Each row below holds a small network's activations on one input, seen along a few directions.
In each table, some parts of the input vary, and every possible input appears once, in random order.
Descriptions start from the smaller parts, as in this example, which fits no table here: one of 2 separate values, together with either a single point or one of 11 places along a line or (one of 4 places along a line, together with one of 8 places around a ring).
Shared parts are said once, and a part with two or three values counts as separate values.

Other details of the inputs vary at random and push rows far along two fixed directions, the same in every table; ignore that.

Rows:
x1: [ 17 -11 -25  -1 -46  49  -1 -21  -4 -32 -70  23]
x2: [-24  15   8  -6  46 -24   2  15  14  41  46 -15]
x3: [-88 -22  12  30 -21  19 -41 -15   6  -9 -11  24]
x4: [-22  15  19   2  40 -36   4  17  -5  38  46  -4]
x5: [-99 -14   1  16  -1  20 -27 -12   6   8 -29  24]
x6: [-93 -10   7  20  -8   9 -25 -14  -9  13 -29  34]
x7: [-89  -9   3  17 -16  31 -43 -23  16   7 -13  32]
x8: [-23  13  11  -4  42 -32  -7   5  19  30  54 -14]
x9: [ 75   1 -10 -21   3 -33  46  12 -18  -9  -8 -12]
x10: [ 72  -1 -13 -25   6 -25  45  14  -6 -14  -8 -25]
x11: [ -5  13  31  23  22  -7 -22  22  -7  22  66 -21]
x12: [-25   1  18   7  40 -35   2  22   4  25  48 -22]
x13: [-93  -5   1  12  -4  16 -26 -18  -2  22 -30  39]
x14: [  2 -26 -26  -9 -43  16   7 -28  -3 -48 -77  17]
x15: [ 92  11   0  -9 -12   3  21  14 -17 -17  10 -24]
x16: [ -8  22  17  11  33  -5 -14  15  11  36  60 -12]
x17: [-17   8  25   9  28 -25 -12  15  11  20  64 -14]
x18: [ 73   4 -19 -33  11 -18  44  11   1  -4  -9 -21]
x19: [ 82  -2  -4 -18 -10 -20  31   9  -2 -25   8 -21]
x20: [ -6  21  29  17  26  -2 -22  19  -4  27  65 -17]
x21: [ 94  20 -10 -19  -7  12  20   8  -7  -4  10 -18]
x22: [ 11 -20 -25 -11 -51  36   1 -27   3 -38 -68  25]
x23: [-98 -16   3  18  -5  12 -36 -23  10  -3 -22  25]
x24: [  4  -7 -35 -20 -38  26  16 -26  -9 -16 -85  37]
x25: [-22   9  15  -2  41 -34  -7   7  16  27  53 -16]
x26: [ 93  16  -6 -17  -8  10  20  10 -10  -8   9 -20]
x27: [ 17 -20 -19   9 -51  40   0 -16 -10 -44 -68  17]
x28: [-23   0  20   9  37 -43  -7  12   9  14  55 -21]
x29: [ 87   9  -7 -12  -3  -2  29  13  -6 -16   5 -20]
x30: [ 17 -16 -19   7 -51  42   1 -17 -10 -42 -69  18]
Each input here is: one of 5 places along a line, together with one of 6 places along a line.
- The inputs of x21 and x2 match in every part but the place on the line of 6. If x11 is changed in the same way as x21 into x2, which row does it become? => x12
- Start at x3 and move only the place on the line of 5, one step at a time. The first step leads to x19. Which rows follow, in order? => x17, x22, x7

Rows:
x31: [-57  15  22  16  25  -7 -46  -3  22  25  69  -3]
x32: [-67  -2  38  37  17 -19 -31  20  -1  19  58 -16]
x33: [ 40 -11  -4 -36  46 -79  54  17   7 -10  22 -40]
x34: [ 54 -18 -36 -29 -35  39  32  -4   5 -32 -71   5]
x35: [-66  21  35  22  22  -8 -25  16 -17  52  51  11]
x36: [ 81  19  16 -10  15 -23   7   9  -1  -3  53 -32]
x37: [ 73  12  11   0  30 -13  27  39 -21   4  39 -36]
x38: [-66  17  33  27  24  -7 -25  19 -14  48  50   4]
x39: [-75 -22  -5   6 -46  39 -39 -34  14  -9 -42  52]
x40: [-59  -6  41  42  27  -7 -38  22  -4  10  61 -13]
x41: [ 59 -13 -26 -14 -49  14  29 -19   1 -49 -62  22]
x42: [  35  -19  -50  -43  -13  -18   55  -14   -6  -30 -101    5]
x43: [ 80  32   8 -15  26 -11  16  14  -8  19  43 -29]
x44: [ 66 -13 -20  -9 -48  32   5 -20  -3 -58 -59  -9]
x45: [-90   2   6   0  60 -52  -1   3   8  54  22   2]
x46: [-82 -26  -5  29 -38  35 -29 -24  16 -28 -54  34]
x47: [-67  11  29  33  26  -6 -23  19 -12  48  48  -4]
x48: [-58  19  24  10  23  -8 -45  -7  19  29  71   3]
x49: [-65  -6  25  19  26 -13 -34  11  30  28  61  -9]
x50: [ 55 -31 -29 -24 -46  27  24 -11  12 -55 -60   2]
x51: [-92 -12  15   4  52 -64  -6   2  17  24  33 -11]
x52: [ 63  -6 -25 -16 -34  49  17 -11 -11 -41 -68  -7]
x53: [-58   9  18  21  27  -6 -44  -4  24  25  67 -11]
x54: [-59  27  15  11  35   6 -38   2  14  46  57   2]
x55: [-60  11  30  39  34   2 -34  24 -11  37  48  -7]
x56: [ 57 -13 -40 -27 -38  35  28  -7   6 -26 -72   7]
x57: [-84 -13 -13  24 -27  49 -22 -18   9  -5 -66  38]
x58: [ 46   0  -6 -38  40 -84  50   7   3   3  25 -21]
x59: [-66 -21   6  37 -44  40 -47 -23 -16 -26 -45  43]
x60: [-88  -3  18  -6  46 -66  -7  -7   9  35  39  12]
x61: [-57  21  35  29  29   0 -35  14 -19  48  54  15]
x62: [ 53 -25 -25 -11 -43  20  33 -10   6 -62 -66   5]
x63: [ 72   0   0 -17  16 -33  24  16  17   7  51 -29]
x64: [ 76   4  16   8  16 -31  15  30 -12 -12  48 -38]
x65: [ 54 -27 -15  -6 -55  20  27  -2 -19 -63 -63  -5]
x66: [-97 -15 -23 -16 -10  -1  -4 -35  -5  10 -82  56]
x67: [-69 -24   5  26 -36  55 -48 -28   5 -35 -47  17]
x68: [ 70   4  14   1   7 -40  27  25 -13  -2  48 -36]
x69: [ 72  24  -1 -34  22 -22  31  19   5  33  43 -10]
x70: [  33  -23  -46  -46  -10  -13   58  -10   -7  -36 -100    2]
x71: [ 67   0 -30 -14 -38  43  15 -21 -14 -29 -67   1]
x72: [ 75  38  -5 -31  25 -14  19  10   2  23  48 -19]
x73: [ 40 -12 -47 -48 -16 -20  54 -20 -11 -22 -96  21]
x74: [ 72  20  -3 -28  25 -21  30  22   8  29  41 -16]
x75: [ 60   1 -44 -24 -35  41  17 -16   3 -36 -65  -3]
x76: [-52  18  40  21  21  -5 -49  -5   5  29  66   0]
x77: [-65 -19   0  29 -40  50 -51 -38   3 -23 -45  25]
x78: [ 77  18   6   3  26 -19  24  29 -23  17  40 -28]
x79: [-77 -18   8  24 -55  32 -35 -25 -17 -18 -46  45]
x80: [-67  20  24  22  37  -7 -19  12  11  51  48  15]
x81: [ 73  28 -11 -20  29 -13  21  13   7  19  45 -34]
x82: [ 57  -6 -37 -14 -36  27  38 -13  -4 -26 -75  17]
x83: [ 76  25   6 -10  29  -9  17  21  -3  12  39 -44]
x84: [-84 -21  -1  27 -36  53 -24  -7 -17 -13 -63  26]
x85: [ 68  22  -6 -23  34  -7  23  23  10   7  44 -43]
x86: [ 78  24  11  -3  24 -19  22  29 -26  16  41 -19]
x87: [ 60  -9 -24 -19 -52  13  29 -22  -1 -45 -60  28]
x88: [ 45  -6 -10 -33  42 -84  52   7   5   3  23 -30]
x89: [-65   8  16  15  35   0 -26  10  19  57  51   3]
x90: [ 69   7   5  -5  19 -40  33  17  11   0  46 -26]
x91: [-75 -26  -7  12 -43  39 -39 -31  17 -13 -44  46]
x92: [-73 -18 -14  18 -37  48 -48 -33  19 -30 -43  21]
x93: [ 78   5  14   8  14 -32  15  23 -16  -5  50 -31]
x94: [-80  -2  -8  14 -32  46 -22 -27   1   6 -60  60]
x95: [-62   4  24  18  31  -1 -41   6  26  13  66 -19]
x96: [-66   4  -1  13 -34  61 -45 -36 -10   3 -52  43]
x97: [ 63  15   3 -13  35 -21  44  33   7  10  34 -31]
x98: [ 60 -16 -17  -8 -61  13  23 -11 -23 -50 -60  11]
x99: [-82 -16  -4  29 -39  49 -27 -10 -16  -7 -63  27]
x100: [ 80  15  20  -3  10 -33  14  21 -20  -2  53 -17]
- What is each input in this table made of? => one of 2 separate values, together with one of 5 places along a line, together with either a single point or one of 6 places around a ring
- The inputs of x62 and x97 match in every part but the choice among 2 separate values. If x88 is changed in the same way as x62 into x97, which row does it become? => x45
- The inputs of x90 and x82 match in every part but the choice among 2 separate values. If x32 is changed in the same way as x90 into x82, which row does it become? => x99
- Start at x99 and move only the place on the ring of 6, one step at a time. The first step leads to x55. Which rows follow, in order? => x83, x75, x56, x57
- Which other rows does x70 become when the place on the line of 5 takes its other values? List them by row number. => x42, x45, x66, x73
- List by row number the other rows that have the choice among 2 separate values and the place on the line of 5 in common with x66. => x35, x61, x69, x72, x94, x96
- Which other rows does x33 become when the choice among 2 separate values takes its other values? List them by row number. => x70
- Which other rows does x63 become when the place on the line of 5 takes its other values? List them by row number. => x39, x49, x50, x91
- Which other rows does x85 become when the place on the ring of 6 takes its other values? List them by row number. => x34, x37, x52, x84, x97

Rows:
x101: [-91 -16  19  37  -9  32 -35   2  -8   0 -17  21]
x102: [-25  -1   3 -13  30 -29   9  11   5  25  19  -4]
x103: [ 75  14 -16 -24 -24   9  24  -3  -8 -14 -18   9]
x104: [-64   2  27   0  42 -46  -6  13  18  43  61  -5]
x105: [ 11  15  -5  -6  12  25 -10  -2   9  17  10  -8]
x106: [ 28 -12   5   8 -11  -4   4   6 -14 -35  -8 -17]
x107: [ 58  -8  -9  -5 -36  -2  12 -12 -25 -36 -36   2]
x108: [ 61  12 -16 -39  29 -33  47  18  -6  11   1 -25]
x109: [-91 -19  -4  13  -3  -4 -28 -30  10  -8 -27  24]
x110: [ 52  -1 -11  -8  -2   6  20  15   5 -10   1 -24]
x111: [-51  17  23  23  45   3 -21  24  11  44  60 -27]
x112: [ -2  -3 -10   8 -32  35  -1 -13 -31  -5 -59  24]
x113: [-90  10   0  20 -21  51 -43 -26  -4  16 -34  46]
x114: [ 25  13   6  -8  -6  -9  -6  -9  -1 -10  20   1]
x115: [ 12 -12 -15  -7 -35  38  -9 -22  17 -24 -34  19]
x116: [ 31   2   1 -15  26 -50  32   9  14  10  29 -10]
x117: [-59   5  11  16  14  21 -43  -5  19  31  32  10]
x118: [107  -6  -2 -12 -16 -14  48  21 -12 -36  -7 -26]
x119: [ 68  34  24 -13  33 -48  20  27   8  29  95 -23]
x120: [ 29 -21 -25   1 -75  31  11 -25 -23 -44 -87  38]
x121: [-56 -19 -12  23 -53  47 -27 -23 -23 -14 -74  48]
x122: [-47  12  19   8  61 -47  -2  19  14  47  62  -8]
x123: [-64   2  -4   7  23  -1  -7  -7   4  23 -20  16]
x124: [-27  -8  -4   7 -16  29 -37 -26  16 -17 -10   8]
x125: [-53   0  22  26  20  -4 -24  16  23  20  54 -14]
x126: [ 57   0  -4 -35  30 -57  35  11   0  -4  35 -33]
x127: [ 66 -23 -33 -15 -49  27  17 -18   0 -67 -69 -10]
x128: [ 38  12  10   3  23  -7  19  30 -18   7  22 -30]
- The inputs of x110 and x111 match in every part but one. If x102 is changed in the same way as x110 into x111, which row does it become? => x108
- What is each input in this table made of? => one of 4 places along a line, together with either one of 2 separate values or one of 5 places around a ring
- Which other rows does x103 become when the place on the line of 4 takes its other values? List them by row number. => x113, x114, x119
